These are the activations of a small network on made-up records, seen along a few directions, one row for each record.
Here are examples, each followed by its value of one field, S.
Other fields move the rows too, some of them a lot.
(in the rows, 500 means zero)
Strong random noise was added to every row along 16 fixed directions; ignore it. To show where, here is one row again and again, with new noise each time:
[438 476 347 237 390 654 607 371 495 597 450 504 792 548 560 577 531 429
 660 424 442 464 370 481 573 631 457 639 511 466 546 505 404 660 763 489
 498 310]
[473 465 506 474 759 484 309 275 377 603 506 535 561 298 490 457 508 403
 440 456 406 519 467 515 514 437 589 453 417 283 617 589 513 638 670 409
 801 391]
[380 411 407 419 512 571 469 390 296 587 619 471 588 499 456 397 302 427
 342 324 567 476 543 587 593 625 537 497 500 485 696 382 310 486 592 676
 649 397]
[626 618 410 614 587 382 582 641 463 414 589 343 415 457 494 468 512 540
 587 815 718 540 692 395 689 353 495 414 605 611 455 473 638 438 485 519
 450 617]
[422 436 341 627 510 661 352 608 310 370 770 315 584 461 536 468 159 598
 396 421 677 613 817 620 574 318 536 604 500 812 406 405 649 348 687 795
 502 395]
[573 687 309 473 470 256 380 480 558 592 775 659 318 590 399 517 565 231
 356 495 744 368 435 466 475 630 516 415 148 386 575 452 492 431 496 483
 473 614]
[503 620 393 416 478 435 640 390 563 466 309 537 443 530 357 608 504 402
 657 573 421 345 449 407 498 429 408 458 576 548 530 425 344 507 381 493
 369 597]
[521 475 528 283 459 666 633 487 431 485 531 436 490 585 593 382 279 494
 502 598 464 482 519 656 717 510 486 413 654 718 548 323 384 407 332 714
 389 514]
[445 550 589 668 606 401 336 624 384 530 381 610 477 345 336 556 561 647
 605 489 451 585 446 307 369 376 587 529 648 328 397 641 476 632 412 406
 678 435]
[464 630 365 589 567 617 566 861 286 452 548 587 507 423 331 312 425 525
 719 650 406 574 400 197 480 353 653 442 485 578 171 666 658 545 464 687
 206 483]
[517 525 349 556 576 561 226 358 335 565 653 535 719 360 511 416 442 322
 434 383 284 500 722 522 327 401 464 357 248 626 642 498 559 281 630 714
 587 547]
[206 408 546 598 407 657 545 714 614 566 392 759 507 584 569 448 272 602
 466 256 400 461 421 568 415 481 746 461 554 512 323 523 578 782 516 857
 572 456]
[476 581 492 486 521 434 504 491 526 517 310 499 391 415 453 417 534 484
 516 561 387 451 500 442 482 592 466 476 454 428 419 539 526 518 523 472
 474 397]
[305 515 611 429 485 464 656 387 584 607 474 556 348 547 525 400 687 854
 494 324 591 454 208 489 459 693 568 694 683 183 324 696 435 482 373 408
 483 347]
[267 555 306 196 566 655 714 184 591 573 366 446 469 461 550 408 400 514
 515 343 365 352 418 570 541 580 443 504 528 422 481 585 444 594 725 676
 416 298]
[450 348 622 322 599 684 682 254 455 440 264 471 395 456 537 322 354 444
 467 559 263 401 358 617 685 529 562 541 529 443 426 404 484 598 482 438
 539 373]
[443 441 532 571 360 517 529 831 351 493 565 437 473 574 481 374 328 625
 428 537 725 598 556 503 677 683 596 596 616 566 406 391 472 527 480 622
 512 345]
[720 491 495 449 314 369 296 424 426 544 744 395 718 610 585 610 570 445
 455 581 718 557 652 645 617 640 394 648 444 625 720 271 373 206 440 334
 647 494]

[428 472 449 545 611 533 488 431 459 518 766 564 483 561 464 471 470 578
 443 433 701 510 372 519 547 420 651 583 459 377 467 556 597 523 533 477
 571 524] : s8
[490 560 394 441 313 358 446 696 525 758 734 597 699 637 566 397 500 434
 421 429 707 521 496 583 554 817 622 473 368 463 625 436 368 425 480 627
 578 463] : s11
[431 509 366 769 691 337 300 492 618 430 499 285 587 486 419 627 512 401
 419 390 692 432 516 704 536 498 509 658 265 694 558 558 590 342 770 493
  59 450] : s7
[548 472 309 573 507 447 691 571 356 492 523 455 545 399 400 339 568 300
 520 574 534 460 584 242 530 557 536 457 382 384 496 496 523 555 662 480
 549 555] : s1
[501 410 700 770 369 389 795 860 598 492 318 542 289 551 542 460 732 697
 499 556 722 475 548 320 551 656 511 389 766 348 425 504 575 673 401 555
 601 704] : s2
[458 688 137 405 501 540 572 314 576 515 829 460 786 645 524 679 418 563
 694 515 648 497 635 486 509 164 480 475 625 708 652 504 483 394 547 680
 479 666] : s8
[635 277 733 356 281 854 586 586 421 396 521 811 433 650 559 471 402 400
 521 583 289 515 298 410 496 458 583 510 444 502 288 317 638 716 345 431
 644 609] : s10
[521 605 520 447 404 408 339 465 566 526 364 445 458 465 540 366 401 450
 385 546 286 518 649 623 403 685 422 487 324 559 492 473 499 340 458 461
 519 290] : s4
[525 410 725 517 471 552 437 641 513 473 397 528 531 583 508 654 592 505
 546 407 483 523 242 565 470 589 439 617 587 623 472 506 367 469 357 458
 142 506] : s10
[584 664 501 417 655 348 245 608 555 487 552 322 436 429 555 582 414 485
 505 650 605 639 581 654 582 423 469 489 501 660 525 579 487 429 481 467
 283 358] : s1
[606 199 856 486 674 791 558 269 538 300 142 223 460 311 792 639 656 567
 460 545 270 530 714 610 536 407 162 390 762 652 654 461 650 603 766 477
 493 574] : s10
[557 347 505 598 463 553 352 447 425 304 533 397 545 525 445 565 258 331
 381 426 465 476 600 698 515 388 516 719 319 772 448 273 458 286 445 461
 356 473] : s1
[619 539 669 227 536 506 266 378 379 598 827 528 447 512 615 482 459 644
 398 520 586 676 383 673 580 498 522 544 582 379 562 502 364 393 245 322
 727 366] : s6
[490 528 359 341 509 738 454 300 408 588 598 626 855 447 534 634 582 506
 764 367 254 496 439 392 325 264 447 465 567 553 554 606 461 489 563 636
 530 591] : s5
[433 466 447 734 359 365 507 758 262 513 615 522 368 517 206 467 618 593
 381 339 838 534 481 213 426 786 464 620 512 268 486 518 401 501 576 435
 565 469] : s7
[701 376 559 786 685 188 554 512 424 501 546 373 530 452 497 421 669 255
 382 780 764 485 619 466 769 525 630 366 430 361 829 363 473 526 525 254
 736 738] : s6
[464 598 449 612 510 356 382 508 782 489 627 500 524 615 634 508 418 528
 479 556 580 451 525 786 535 392 676 576 312 724 383 501 683 264 390 593
 314 547] : s5
[437 520 528  48 248 786 789 218 497 612 493 724 510 626 567 440 450 692
 642 367 248 425 366 468 406 483 421 469 796 374 479 426 237 491 176 612
 758 548] : s8
[526 460 709 383 508 634 446 558 609 493 461 508 446 520 693 586 544 626
 510 556 477 608 363 583 536 487 511 583 569 446 357 603 674 712 584 369
 513 340] : s9
[477 387 584 563 696 636 472 652 205 435 461 335 250 283 392 412 505 416
 275 363 563 527 574 419 498 654 259 268 580 522 648 558 442 539 708 748
 252 514] : s4
[472 584 529 644 566 455 328 696 490 652 747 492 666 381 696 342 608 832
 567 517 520 717 663 533 407 419 625 417 572 512 374 729 715 332 471 674
 607 484] : s11
[483 584 276 508 278 385 697 263 700 491 367 741 661 697 381 522 387 287
 659 561 271 275 510 447 408 366 655 536 318 510 487 294 421 470 271 410
 734 658] : s2
[536 527 496 501 466 369 546 479 504 593 822 471 613 647 599 504 597 619
 479 492 778 509 557 590 596 526 536 449 626 546 727 448 358 286 290 585
 525 684] : s3
[614 696 569 348 406 478 392 774 592 564 551 574 468 510 556 750 646 607
 696 554 548 627 458 402 377 428 333 376 705 603 466 612 436 507 334 611
 336 585] : s3
[688 544 457 340 484 361 377 469 330 731 716 410 862 546 548 273 688 242
 466 611 477 570 370 547 632 869 526 493 237 448 804 525 287 257 481 316
 347 374] : s6
[557 764 322 424 547 621 601 393 747 429 704 637 412 555 635 563 656 553
 725 590 344 400 463 361 250 134 423 327 380 657 249 737 879 341 445 679
 140 824] : s5
[505 416 584 331 512 569 659 317 635 495 501 488 442 641 601 566 402 476
 481 491 603 368 334 804 750 478 538 525 627 620 616 326 341 471 319 532
 384 612] : s4
[587 568 422 774 613 425 291 534 427 265 669 484 250 339 310 773 627 451
 445 408 679 511 702 274 211 167 280 446 399 572 409 572 674 420 625 500
 389 768] : s11
[435 406 535 430 412 537 523 295 557 550 702 378 595 549 793 360 509 786
 374 433 591 582 699 701 558 574 532 642 548 429 485 509 626 321 569 495
 811 354] : s3
[771 505 688 543 659 514 140 557 459 475 275 607 579 303 506 653 545 223
 629 756 198 568 504 543 500 318 480 366 317 584 527 447 658 619 516 304
 605 539] : s9
[380 308 480 811 506 371 364 561 379 525 495 653 529 524 246 441 460 309
 293 320 615 454 342 426 474 676 773 707 178 225 499 454 508 713 700 279
 717 377] : s7
[572 593 429 521 433 428 491 389 459 509 579 284 537 505 521 477 672 572
 440 470 532 503 733 456 393 614 214 465 511 604 681 518 442 133 505 548
 352 548] : s2
[750 459 563 175 303 695 430 427 474 509 634 620 621 640 612 584 599 314
 571 636 394 530 302 506 536 605 407 564 344 519 506 390 535 533 513 288
 494 463] : s9

Which value of S does each new row have?
[572 664 397 339 465 515 421 531 519 519 582 445 462 455 594 402 304 538
 531 731 466 575 722 592 596 424 491 411 456 603 405 448 664 452 505 572
 653 368] : s9
[416 347 534 526 667 578 415 263 522 475 642 416 496 397 620 755 566 662
 425 209 675 520 551 626 438 301 420 607 657 427 583 601 543 565 717 496
 650 544] : s1
[339 520 425 518 459 575 522 563 644 604 553 507 648 540 645 515 544 696
 555 343 536 531 488 553 426 517 562 584 556 537 385 667 589 502 622 681
 394 417] : s10
[471 597 456 432 651 468 295 390 461 589 658 522 507 348 493 475 530 610
 495 406 468 582 426 497 380 375 568 542 469 348 430 706 494 447 481 427
 605 361] : s6
[470 523 635 428 311 678 457 848 425 551 471 634 413 496 537 368 492 650
 495 470 382 645 407 358 352 715 472 504 494 418 236 633 613 622 509 583
 443 288] : s4
[453 325 575 574 540 664 477 414 462 451 559 312 783 459 631 658 663 824
 630 331 579 630 448 544 479 368 481 845 734 524 402 666 558 444 661 386
 473 350] : s2
[437 419 509 565 713 498 300 191 472 509 643 424 696 427 550 587 489 555
 442 332 490 538 474 671 436 282 582 651 495 482 605 619 479 415 577 386
 587 427] : s4
[396 441 713 400 475 524 465 407 638 498 486 460 360 568 629 613 516 814
 445 365 662 524 328 722 566 575 518 773 704 394 360 538 467 522 417 374
 517 303] : s5
[405 586 329 491 594 583 318 616 317 521 665 574 641 397 386 473 347 516
 597 377 406 589 473 423 362 314 605 519 422 573 350 661 535 488 528 671
 411 386] : s3
[618 316 727 566 777 590 376 627 421 335 360 411 236 326 500 635 391 344
 397 609 602 552 464 593 725 326 505 451 545 515 472 433 619 864 679 404
 544 497] : s8
[546 471 580 656 475 336 349 601 549 581 562 477 832 581 561 459 733 534
 589 524 538 561 307 624 514 643 685 776 342 498 456 608 489 289 426 258
 332 392] : s8
